These are the activations of a small network on made-up records, seen along a few directions, one row for each record.
After each row come some of the record's fields: FUGES, DIZE, NETU, SOBO, LEKEZ, KOBUT, VANAL.
Not every record has every field; a missing one is written none.
Other fields move the rows too, some of them a lot.
(in the rows, 500 means zero)
Strong random noise was added to every row along 4 fixed directions; ignore it. To show where, here is one row again and again, with new noise each time:
[440 156 338 579 545 426 639 770 406 531 444 422 350 676 372 740 422 368
 241 511]
[286 292 688 796 871 309 452 586 472 231 246 362 474 599 451 542 790 574
 296 595]
[528 503 602 359 434 552 325 360 494 330 737 745 627 573 325 410 342 313
 386 520]
[532 580 653 277 787 402 255 464 425 538 488 343 790 582 620 308 672 435
 686 233]
[493 376 551 473 604 413 428 500 422 394 497 532 506 571 391 525 475 382
 306 549]
[557 513 585 299 598 459 321 433 430 472 595 529 667 570 466 397 475 355
 495 395]

[272 416 379 879 431 669 709 615 638 474 507 427 612 575 553 625 609 668
 697 445] : FUGES: fubo / DIZE: rok / NETU: puzaz / SOBO: topo / LEKEZ: none / KOBUT: none / VANAL: none
[357 401 446 736 210 862 626 578 731 305 788 738 600 653 348 597 366 526
 559 498] : FUGES: didoz / DIZE: zudit / NETU: puzaz / SOBO: topo / LEKEZ: bes / KOBUT: lufi / VANAL: fefol
[561 478 501 379 520 393 418 366 412 492 478 427 542 509 418 477 433 428
 302 595] : FUGES: vizu / DIZE: kem / NETU: puzaz / SOBO: dolu / LEKEZ: none / KOBUT: none / VANAL: none
[456 421 483 584 633 468 589 638 433 559 463 463 376 527 473 573 610 520
 487 471] : FUGES: none / DIZE: none / NETU: none / SOBO: none / LEKEZ: none / KOBUT: none / VANAL: none
[501 406 457 686 441 472 619 284 439 364 416 451 446 434 393 675 387 577
 260 801] : FUGES: fubo / DIZE: rok / NETU: none / SOBO: none / LEKEZ: none / KOBUT: none / VANAL: none
[434 480 488 659 324 642 612 673 676 479 592 794 161 467 374 613 462 500
 368 574] : FUGES: vizu / DIZE: dati / NETU: none / SOBO: none / LEKEZ: none / KOBUT: none / VANAL: none
[434 574 520 653 504 690 436 302 579 372 658 520 773 554 561 437 587 554
 722 433] : FUGES: didoz / DIZE: zudit / NETU: none / SOBO: none / LEKEZ: none / KOBUT: none / VANAL: none
[263 472 728 797 372 610 496 565 755 236 568 857 308 498 362 420 644 627
 378 681] : FUGES: vizu / DIZE: dati / NETU: puzaz / SOBO: dolu / LEKEZ: mas / KOBUT: lufi / VANAL: rab
[534 673 498 431 289 699 445 302 678 537 715 589 671 458 569 454 363 502
 741 454] : FUGES: fubo / DIZE: rok / NETU: none / SOBO: none / LEKEZ: none / KOBUT: none / VANAL: none
[474 276 435 810 520 520 693 573 406 415 479 537 242 506 262 714 408 542
 133 786] : FUGES: fubo / DIZE: gusep / NETU: none / SOBO: none / LEKEZ: none / KOBUT: none / VANAL: none
[455 391 381 632 278 643 727 677 554 583 663 734 346 603 408 605 372 400
 411 459] : FUGES: didoz / DIZE: zudit / NETU: rogi / SOBO: dolu / LEKEZ: none / KOBUT: none / VANAL: none
[526 587 374 454 417 663 516 472 498 596 677 522 603 518 502 501 445 494
 646 395] : FUGES: none / DIZE: none / NETU: none / SOBO: none / LEKEZ: none / KOBUT: none / VANAL: none
[434 341 366 780 427 536 651 515 577 391 396 571 360 520 462 679 452 529
 367 662] : FUGES: didoz / DIZE: zudit / NETU: none / SOBO: none / LEKEZ: none / KOBUT: none / VANAL: none
[669 366 159 390 263 426 697 438 375 712 480 362 408 458 528 782 176 458
 414 626] : FUGES: fubo / DIZE: rok / NETU: none / SOBO: none / LEKEZ: none / KOBUT: none / VANAL: none
[474 596 732 615 514 493 281 239 602 130 559 695 618 492 381 383 548 462
 318 706] : FUGES: vizu / DIZE: kem / NETU: none / SOBO: none / LEKEZ: none / KOBUT: none / VANAL: none
[477 247 221 626 377 581 774 809 518 683 462 420 272 605 444 780 449 529
 423 416] : FUGES: didoz / DIZE: zudit / NETU: none / SOBO: none / LEKEZ: none / KOBUT: none / VANAL: none
[618 570 572 285 640 320 214 284 379 384 498 377 805 583 496 377 494 423
 476 473] : FUGES: vizu / DIZE: kem / NETU: none / SOBO: none / LEKEZ: none / KOBUT: none / VANAL: none
[611 593 444 219 629 507 451 642 417 870 622 321 679 573 674 438 575 374
 781 154] : FUGES: vizu / DIZE: kem / NETU: none / SOBO: none / LEKEZ: none / KOBUT: none / VANAL: none
[544 468 569 366 305 409 427 407 604 349 445 672 499 451 427 435 305 426
 404 535] : FUGES: didoz / DIZE: zudit / NETU: none / SOBO: none / LEKEZ: mas / KOBUT: feva / VANAL: zem
[615 578 376 356 490 526 534 404 399 628 432 475 592 395 620 508 384 535
 515 467] : FUGES: didoz / DIZE: zudit / NETU: none / SOBO: none / LEKEZ: bes / KOBUT: lufi / VANAL: fefol
[559 662 602 360 467 643 388 284 491 435 588 670 499 432 488 376 425 503
 533 581] : FUGES: didoz / DIZE: dati / NETU: none / SOBO: none / LEKEZ: mas / KOBUT: nuba / VANAL: fefol
[545 528 605 503 603 379 433 148 407 300 363 340 646 317 533 461 547 518
 404 671] : FUGES: fubo / DIZE: rok / NETU: none / SOBO: none / LEKEZ: bes / KOBUT: feva / VANAL: rab
[693 567 382 215 579 516 517 505 226 859 498 383 461 409 611 478 494 397
 590 388] : FUGES: didoz / DIZE: dati / NETU: none / SOBO: none / LEKEZ: mas / KOBUT: lufi / VANAL: rab
[351 595 653 659 522 604 416 282 608 255 497 427 721 481 514 391 668 601
 594 541] : FUGES: fubo / DIZE: rok / NETU: none / SOBO: none / LEKEZ: bes / KOBUT: feva / VANAL: rab
[451 295 366 623 379 572 669 486 466 483 575 450 554 562 401 679 414 490
 456 583] : FUGES: fubo / DIZE: rok / NETU: puzaz / SOBO: topo / LEKEZ: none / KOBUT: none / VANAL: none
[323 465 733 842 560 606 444 280 503  71 654 844 417 467 199 481 606 544
 223 827] : FUGES: none / DIZE: none / NETU: none / SOBO: none / LEKEZ: none / KOBUT: none / VANAL: none
[411 398 588 669 520 461 537 492 581 324 414 658 324 452 428 559 555 532
 363 632] : FUGES: didoz / DIZE: zudit / NETU: none / SOBO: none / LEKEZ: none / KOBUT: none / VANAL: none
[520 605 670 503 412 560 429 379 596 172 746 756 550 557 430 325 461 452
 460 494] : FUGES: none / DIZE: none / NETU: rogi / SOBO: dolu / LEKEZ: bes / KOBUT: nuba / VANAL: zem
[467 487 624 516 514 293 501 603 618 478 258 535 191 375 514 511 556 610
 353 592] : FUGES: vizu / DIZE: dati / NETU: none / SOBO: none / LEKEZ: mas / KOBUT: feva / VANAL: zem
[509 473 499 591 461 518 542 273 483 304 471 430 610 510 464 592 416 563
 375 686] : FUGES: fubo / DIZE: rok / NETU: none / SOBO: none / LEKEZ: bes / KOBUT: nuba / VANAL: zem
[474 397 463 536 531 408 586 705 535 602 447 451 369 559 536 614 488 438
 466 488] : FUGES: vizu / DIZE: kem / NETU: none / SOBO: none / LEKEZ: none / KOBUT: none / VANAL: none
[343 469 391 661 224 713 618 575 792 456 614 663 547 533 504 526 393 611
 688 438] : FUGES: didoz / DIZE: zudit / NETU: puzaz / SOBO: topo / LEKEZ: none / KOBUT: none / VANAL: none
[235 346 599 874 663 654 613 644 551 235 577 575 450 635 375 565 701 595
 444 518] : FUGES: none / DIZE: none / NETU: none / SOBO: none / LEKEZ: bes / KOBUT: nuba / VANAL: zem
[417 376 575 826 510 577 611 584 500 302 619 686 358 550 262 575 495 500
 296 688] : FUGES: fubo / DIZE: gusep / NETU: none / SOBO: none / LEKEZ: none / KOBUT: none / VANAL: none
[686 455 467 291 688 286 560 545 306 804 256 331 418 391 679 456 608 464
 413 517] : FUGES: didoz / DIZE: zudit / NETU: puzaz / SOBO: dolu / LEKEZ: mas / KOBUT: lufi / VANAL: rab
[666 375 268 369 385 457 677 815 461 842 430 384 316 514 522 657 330 418
 538 418] : FUGES: fubo / DIZE: gusep / NETU: puzaz / SOBO: topo / LEKEZ: none / KOBUT: none / VANAL: none
[539 636 408 362 268 765 474 296 517 649 755 483 762 491 575 483 361 472
 717 415] : FUGES: fubo / DIZE: rok / NETU: none / SOBO: none / LEKEZ: mas / KOBUT: lufi / VANAL: rab
[523 542 493 471 574 560 489 534 441 631 646 617 380 437 488 503 615 494
 514 456] : FUGES: vizu / DIZE: dati / NETU: none / SOBO: none / LEKEZ: none / KOBUT: none / VANAL: none
[426 438 496 515 543 513 571 724 529 592 567 554 377 582 477 561 578 428
 496 412] : FUGES: vizu / DIZE: dati / NETU: none / SOBO: none / LEKEZ: none / KOBUT: none / VANAL: none
[468 660 752 542 458 578 386 253 580 286 616 832 404 413 359 302 480 544
 415 682] : FUGES: didoz / DIZE: dati / NETU: puzaz / SOBO: dolu / LEKEZ: none / KOBUT: none / VANAL: none

Which values does each new row have?
[611 556 369 376 561 528 530 537 460 780 393 277 649 502 664 505 552 552
 705 269] : FUGES: didoz / DIZE: zudit / NETU: none / SOBO: none / LEKEZ: none / KOBUT: none / VANAL: none
[406 470 482 486 394 530 349 487 571 372 681 484 836 733 425 467 426 451
 595 371] : FUGES: vizu / DIZE: kem / NETU: none / SOBO: none / LEKEZ: none / KOBUT: none / VANAL: none
[596 714 631 264 711 472 397 527 455 728 508 508 541 421 645 325 657 463
 708 264] : FUGES: vizu / DIZE: dati / NETU: none / SOBO: none / LEKEZ: none / KOBUT: none / VANAL: none
[471 690 649 531 618 531 385 206 560 399 474 428 776 466 621 361 607 590
 734 478] : FUGES: fubo / DIZE: rok / NETU: none / SOBO: none / LEKEZ: none / KOBUT: none / VANAL: none
[567 477 420 337 639 547 492 544 374 683 646 439 619 644 493 407 595 468
 650 319] : FUGES: none / DIZE: none / NETU: puzaz / SOBO: dolu / LEKEZ: none / KOBUT: none / VANAL: none
[422 494 585 498 739 380 405 556 442 568 180 226 613 526 686 412 764 632
 623 357] : FUGES: didoz / DIZE: zudit / NETU: none / SOBO: none / LEKEZ: mas / KOBUT: lufi / VANAL: rab
[702 470 208 167 484 526 624 646 284 940 521 361 357 528 570 598 369 314
 625 310] : FUGES: didoz / DIZE: dati / NETU: none / SOBO: none / LEKEZ: none / KOBUT: none / VANAL: none
[621 676 472 300 342 670 430 400 553 664 620 545 669 443 643 407 446 472
 741 328] : FUGES: didoz / DIZE: zudit / NETU: none / SOBO: none / LEKEZ: mas / KOBUT: lufi / VANAL: rab
[706 686 516 237 604 455 426 359 452 722 411 456 484 325 648 403 540 489
 577 426] : FUGES: didoz / DIZE: zudit / NETU: none / SOBO: none / LEKEZ: none / KOBUT: none / VANAL: none
[553 458 539 552 591 304 566 592 469 523 249 453 219 382 491 609 579 586
 291 635] : FUGES: vizu / DIZE: dati / NETU: none / SOBO: none / LEKEZ: none / KOBUT: none / VANAL: none
[416 502 520 773 814 364 579 283 381 397 203 204 535 333 637 589 752 709
 422 724] : FUGES: fubo / DIZE: rok / NETU: none / SOBO: none / LEKEZ: none / KOBUT: none / VANAL: none
[668 508 370 116 460 374 382 537 496 746 461 218 687 605 647 480 357 414
 669 225] : FUGES: vizu / DIZE: kem / NETU: none / SOBO: none / LEKEZ: none / KOBUT: none / VANAL: none
[426 603 738 544 367 568 476 487 628 276 719 911 288 352 295 397 539 439
 313 629] : FUGES: vizu / DIZE: dati / NETU: none / SOBO: none / LEKEZ: bes / KOBUT: feva / VANAL: rab
[374 403 387 822 475 478 639 391 587 351 317 295 568 465 584 676 491 695
 527 654] : FUGES: fubo / DIZE: rok / NETU: none / SOBO: none / LEKEZ: none / KOBUT: none / VANAL: none
[368 372 471 683 574 509 645 772 618 605 406 474 190 509 520 643 657 600
 463 463] : FUGES: vizu / DIZE: dati / NETU: none / SOBO: none / LEKEZ: none / KOBUT: none / VANAL: none
[485 429 500 661 462 504 578 397 530 349 419 608 402 461 367 590 442 559
 244 707] : FUGES: didoz / DIZE: zudit / NETU: none / SOBO: none / LEKEZ: none / KOBUT: none / VANAL: none
[537 455 317 626 383 545 671 467 490 511 414 636 303 361 449 673 353 487
 291 712] : FUGES: didoz / DIZE: zudit / NETU: none / SOBO: none / LEKEZ: none / KOBUT: none / VANAL: none
[537 322 405 380 484 296 477 644 511 514 337 352 430 637 444 602 379 415
 295 485] : FUGES: vizu / DIZE: kem / NETU: none / SOBO: none / LEKEZ: none / KOBUT: none / VANAL: none
[414 526 436 622 632 605 532 559 476 583 529 357 611 547 565 511 689 600
 686 358] : FUGES: none / DIZE: none / NETU: none / SOBO: none / LEKEZ: none / KOBUT: none / VANAL: none
[433 491 382 708 361 699 582 301 535 382 668 509 670 533 484 606 419 530
 595 592] : FUGES: fubo / DIZE: rok / NETU: none / SOBO: none / LEKEZ: none / KOBUT: none / VANAL: none
